Each row below holds a small network's activations on one input, seen along a few directions.
Each table varies a few parts of the input and shows all the possible inputs, shuffled.
A made-up example of a description, with smaller parts first: one of 2 separate values, together with either a single point or one of 11 places along a line or (one of 5 places around a ring, together with one of 6 places along a line).
Shared parts are said once, and a part with two or three values counts as separate values.
In the rows, zero is written as 128.

Other details of the inputs vary at random and push rows far along three fixed directions, the same in every table; ignore that.

Rows:
row 1: [112  91 201  79  50 132 157 100 153  87 150 105 144]
row 2: [128 139 129 175 107 155 179 129 162 116 122 102 159]
row 3: [149 134 115 158 135 172 163 145 106 124 182  84 155]
row 4: [ 67 154 104 129  76 196 137  20  90 135 124 149 140]
row 5: [117 172 104 104 131 157  39  48 115 185 102 194  77]
row 6: [164 140  93 151 157 139  72 160 158 144 112 137 128]
row 7: [124  47 177  97  69 107 160 112  88  92 149 114 153]
row 8: [135 172 126 130 149 111 158 167 131 118 113 122 147]
row 9: [150  77 169  65 123  81 100  98 141 143 107 116 106]
row 10: [143  54 151  79 122  88  86 118 130 108 129 146  90]
row 11: [182 156 115 136 178 113 107 160 120 152  98 138 135]
row 12: [118 167 128 136 127 138 164 151 141 127 104  92 145]
row 13: [121 143 129 156 137 137 171 138 144 143 102  99 148]
row 14: [150 137 135 155 118 172 164 138 114 131 106  78 175]
row 15: [ 72 109 111 138  74 191 154  76 105 102 145 120 179]
row 16: [121 142 114 166 155 134 166 142 135 130 178 101 130]
row 17: [126 122 110 170 149 129 142 165 142 111 118 131 121]
row 18: [130 165  93 137 155 112  87 171 181 132 116 143 109]
row 19: [ 99 172 118 132 141 135 137 123 118 123 181 115 111]
row 20: [122 141 135 157 135 135 197 147 120 119 121 114 176]
row 21: [122 129 108 166 141 132 130 156 174 125 125 127 144]
row 22: [101 164  95  90 158 116  82  59  84 174 102 195  99]
row 23: [201  66 148  95 159  60 119 167 169 122 179  88  99]
row 24: [172 143 102 156 160 111  96 171 107 149 105 146 116]
row 25: [141 145 102 160 166  84 116 170 133 153 106 158 100]
row 26: [ 50 169 118 110  98 142 118  84  65 138 130 183 107]
row 27: [111  72 185  74  92 102 120 141 134  81 147 133 105]
row 28: [157  62 170  80 124 104  62 130 123 119 130 153  88]
Each input here is: one of 4 places along a line, together with either a single point or one of 6 places around a ring.
Q: The inputs of row 2 and row 1 match in every part but the place on the line of 4. If row 13 is changed in the same way as row 2 into row 1, which row does it become?
A: row 12
Q: Which other rows agree with row 22 in the place on the line of 4? List them by row number.
A: row 4, row 7, row 9, row 10, row 15, row 23
Q: Which other rows does row 28 become when the place on the ring of 6 takes its other values? List them by row number.
A: row 5, row 6, row 11, row 14, row 24

Rows:
row 29: [155 180  76 155 183 110 105 150 155 160  94 138 106]
row 30: [171 169  70 161 182 119  87 162 132 156  93 145 104]
row 31: [106 135 119 156 125 147 176 145  99 104 164 109 145]
row 32: [153 189  86 152 181 113 105 157 153 163  90 137 105]
row 33: [153 170  74 168 177 121  92 154 159 157  94 147 102]
row 34: [ 69 116 145  76  98 138 104  50  79 143 126 173 110]
row 35: [205  36 193 113 119  77 152 193 167  92 139  77 158]
row 36: [ 84 103 157  67 120 102  88  89 123 135 173 168  82]
row 37: [107 140 124 153 122 149 179 137 115 106 172  97 149]
row 38: [115  95 163  68 110 109  79  65 120 154 137 164  93]
row 39: [207  41 190 110 106  84 138 195 187  80 138  70 150]
row 40: [104 106 170  60 109  99  83  80 106 146 122 176  97]
row 41: [121 139 118 156 102 183 167 115 105 114 134  98 171]
row 42: [115 141 131 145 110 149 156 139 134 113 114 112 149]
row 43: [ 55 160 104 180  75 220 210  89  88  97 130 106 198]
Q: What is each input in this table made of?
A: one of 3 separate values, together with either a single point or one of 4 places along a line
Q: The inputs of row 37 and row 36 match in every part but the choice among 3 separate values. If row 41 is changed in the same way as row 37 into row 36, which row does it become?
A: row 39
Q: Which other rows agree with row 40 in the choice among 3 separate values? List them by row number.
A: row 30, row 31, row 34, row 35

Rows:
row 44: [110 119 128 101 111 144 100  79 117 140 120 140 124]
row 45: [151 124 115 158 147 132 127 138 123 137 123 132 130]
row 46: [145 127 113 153 141 123 133 147 116 137 121 134 129]
row 47: [141 154 118 133 142 134 125 150 133 131 139 119 128]
row 48: [136 143 119 148 137 126 130 134 153 139 120 126 138]
row 49: [129 144 120 145 149 123 141 140 143 144 136 118 122]
row 50: [ 68  93 167 124  47 189 215  80  95  82 177  77 184]
row 51: [119 141 120 149 149 112 141 149 132 132 129 126 120]
row 52: [134 137 119 141 146 119 133 145 123 136 104 126 141]
row 53: [128 154 123 141 130 119 132 150 142 122 107 130 130]
row 54: [ 92 115 138 117 126 132 111  92 120 141 143 157 108]
row 55: [103 124 136 105 118 145  96 101 109 128 147 158 115]
row 56: [144 144 120 147 136 125 128 150 115 127 114 125 123]
row 57: [103 140 141  91 123 132 111 102 104 131 146 151 112]
row 58: [141 142 121 135 151 123 139 139 128 140 106 123 140]
row 59: [117 118 138 114 118 137 106  82 103 151 138 148 117]
row 60: [132 151 117 137 142 123 125 159 122 119 133 127 127]
row 61: [136 145 122 137 136 128 125 151 126 127  99 125 136]
row 62: [136 134 106 148 134 130 126 133 154 121 113 129 131]
row 63: [212  37 202  94 122  71 115 196 190  96 121  88 136]
row 64: [ 92 131 130 100 123 125 123  88 117 132 139 143  99]
row 65: [149 140 120 143 150 121 142 137 117 140 122 124 127]
row 66: [104 143 144  97 108 132 109  91 130 143 124 151 114]
row 67: [148 126 101 149 135 126 128 144 118 126 118 128 123]
row 68: [140 130 100 144 147 134 119 143 134 118 140 126 130]
row 69: [155 131 105 149 137 134 121 130 129 133 125 114 125]
row 70: [144 134 118 144 143 134 123 135 138 144 111 120 143]
row 71: [134 135 118 152 141 126 131 137 149 132 117 136 137]
row 72: [101 128 141 109 108 139 102  93 130 132 121 161 116]
row 73: [ 95 131 142 108 113 140 101  94 127 140 141 146 102]
row 74: [103 135 141 101 118 124 117  85 127 151 129 152 120]
row 75: [147 140 108 133 140 132 128 133 138 137 108 111 135]
row 76: [ 98 119 118 103 117 132 107 101 101 124 148 156 115]
row 77: [129 137 118 152 146 128 131 139 146 140 137 119 124]
row 78: [113 111 153 159  83 182 230 139 102  84 176  62 215]
row 79: [142 145 103 133 146 129 128 140 133 129 143 114 128]
row 80: [117 131 143 101 111 139 107  89 102 146 132 145 109]
row 81: [196  35 184  95 127  44 128 203 196  91 144  87 110]
row 82: [139 146 105 131 151 122 135 143 127 120 139 119 126]
row 83: [178  31 221  47 108  61 111 137 163 123 139 106 125]
row 84: [137 129 114 144 142 126 130 148 127 138 105 134 142]
row 85: [138 136 117 140 132 135 122 154 130 129 100 132 137]
row 86: [141 147 116 141 140 139 115 149 137 128 140 121 130]
row 87: [164  36 210  50  97  42 111 142 174  95 137 114 109]
row 88: [129 138 115 148 136 118 137 147 142 132 114 139 136]
row 89: [137 137 107 137 140 121 128 142 127 124 100 120 134]
row 90: [ 95 128 136 102 128 119 113 102  96 135 149 156 118]
row 91: [150 148 122 140 140 129 134 143 119 131 117 122 122]
row 92: [128 137 119 153 139 137 124 149 147 125 127 127 118]
row 93: [151 139 108 139 144 123 137 134 119 128 119 117 121]
row 94: [110 133 145  93 112 142 105  91 114 147 117 144 122]
row 95: [142 150 124 131 141 132 131 145 131 132 101 121 135]
row 96: [135 150 110 134 138 118 141 133 147 124 112 122 128]
row 97: [153 123 104 153 140 135 122 134 126 125 121 125 125]
row 98: [116 101 154 172  77 171 232 140  85  79 151  68 208]
row 99: [ 97 119 132 106 123 128 112 104  99 136 151 163 120]
row 100: [145 142 121 140 134 143 115 141 141 136 106 119 138]
row 101: [ 96 123 126 110 116 137 106  84 127 137 145 139 103]
row 102: [111 116 159 166  59 190 218 136 129  75 146  65 212]
row 103: [134 142 112 140 138 131 122 161 126 121 134 134 128]
row 104: [137 147 117 136 157 120 141 147 124 132 141 126 133]
row 105: [121 141 108 145 142 115 137 146 136 120 126 119 114]
row 106: [111 119 138 109 107 137 105 101  95 136 127 160 109]
row 107: [135 159 124 135 135 124 138 143 146 127 109 127 129]
row 108: [140 139 114 144 150 130 122 142 133 137 146 123 136]
row 109: [ 93 115 125 114 119 138 109  88 123 129 141 149 103]
row 110: [109 110 126 106 115 145 102  84 113 132 116 150 124]
row 111: [151 132 118 154 136 141 119 143 125 128 118 130 125]
row 112: [ 87 118 135 113 121 124 118 101 113 141 141 160 107]
row 113: [138 149 109 136 133 124 135 131 154 131 117 117 130]
row 114: [132 142 103 137 146 117 128 150 122 116 136 122 127]
row 115: [107 126 131  92 119 132 116  83 107 135 114 143 120]
row 116: [120 149 122 145 138 121 134 155 135 123 123 123 115]
row 117: [127 154 124 139 143 125 140 148 140 128 126 121 115]
row 118: [153 140 119 149 132 141 118 139 129 135 122 119 126]
row 119: [103 113 124 101 110 136 107  93 106 133 113 154 122]
row 120: [145 135 106 146 139 119 131 141 114 124 117 120 122]
row 121: [ 96 137 144 101 116 134 111  95 124 144 140 144 100]
row 122: [152 139 118 146 146 127 136 135 123 147 127 119 130]
row 123: [131 137 104 144 129 121 132 143 147 121 111 133 130]
row 124: [ 78  89 160 125  47 198 200  83  84  73 187  81 200]
row 125: [138 131 112 149 153 131 124 146 130 129 142 133 135]
row 126: [139 142 107 144 130 129 125 130 158 128 117 119 132]
row 127: [ 99 137 142  99 123 117 123  88 120 144 125 157 117]
row 128: [126 145 122 143 154 117 148 143 136 136 131 123 120]
row 129: [ 93 133 140 105 118 113 117  94 116 140 122 161 118]
row 130: [155 138 107 142 140 129 131 132 126 136 124 112 123]
row 131: [123 140 117 149 134 128 131 158 139 125 125 130 116]
row 132: [107 111 138 109 122 140 105  88 111 144 119 157 129]
row 133: [165  36 219  54  89  56 105 153 175 100 136 126 112]
Q: What is each input in this table made of?
A: one of 3 separate values, together with one of 5 places around a ring, together with one of 6 places around a ring
Q: The inputs of row 112 and row 131 match in every part but the choice among 3 separate values. If row 54 is changed in the same way as row 112 into row 131, which row does it become?
A: row 92
Q: The inputs of row 73 and row 77 match in every part but the choice among 3 separate values. If row 61 is changed in the same way as row 73 into row 77, which row does it become?
A: row 52
Q: Which other rows does row 117 become when the choice among 3 separate values takes its other values? List them by row number.
A: row 64, row 128
Q: Which other rows does row 52 become when the place on the ring of 5 takes its other values? List them by row number.
A: row 51, row 90, row 98, row 129

Rows:
row 134: [ 71  85 217  72  45 151 181  46 124 110 160 104 159]
row 135: [124 226  61 151 186 142  79 137  89 173  70 187 109]
row 136: [136  66 183  61 111  68  62 125 120 133 103 177  83]
row 137: [210 143  86 158 191  39  71 224 243 143  76 135  77]
row 138: [121 164  99 187  97 235 178 130  78 103 136  93 210]
row 139: [ 77 216  45 157 213 110 100 137  79 167 156 196  58]
row 140: [184   5 191 131  77 126 206 155 158  76 162  40 201]
row 141: [116  55 172  83  85  86 115  96 111 114 121 156 124]
row 142: [106 120 182  29 112  98  42  83 145 141 121 182  76]
row 143: [170 110  84 200 138 157 158 163 146  95 118  87 164]
row 144: [144 196  69 166 154 185 128 117  97 152 119 110 141]
row 145: [169 128 131 187 114 140 179 231 194  76 103  70 172]
row 146: [ 71 139 128 161  69 231 197  35  60 131 161 102 195]
row 147: [ 72 169  72 209 125 192 214 105  76 128 102 112 199]
row 148: [217  45 222  69 111  50 161 197 155  89 130  61 149]
row 149: [102 122 110 144 100 194 103  93  85 124 121 145 135]
row 150: [ 55 171  94 106 141 136  83  46 139 179 105 192  85]
row 151: [ 67 120 163  54 132  70  74 102 140 136 206 180  42]
row 152: [ 80  80 158  64 115 117  95  79  85 124 235 162  75]
row 153: [183 190 102 141 179  96 116 190 193 144  95  95 110]
row 154: [212 140 119 159 194  66 147 198 168 152  89 103 124]
Q: What is each input in this table made of?
A: one of 3 separate values, together with either a single point or one of 6 places around a ring
Q: The inputs of row 134 and row 146 match in every part but the choice among 3 separate values. If row 151 is changed in the same way as row 134 into row 146, which row does it become?
A: row 152
Q: Which other rows does row 147 become when the choice among 3 separate values takes its other values? List them by row number.
A: row 140, row 150
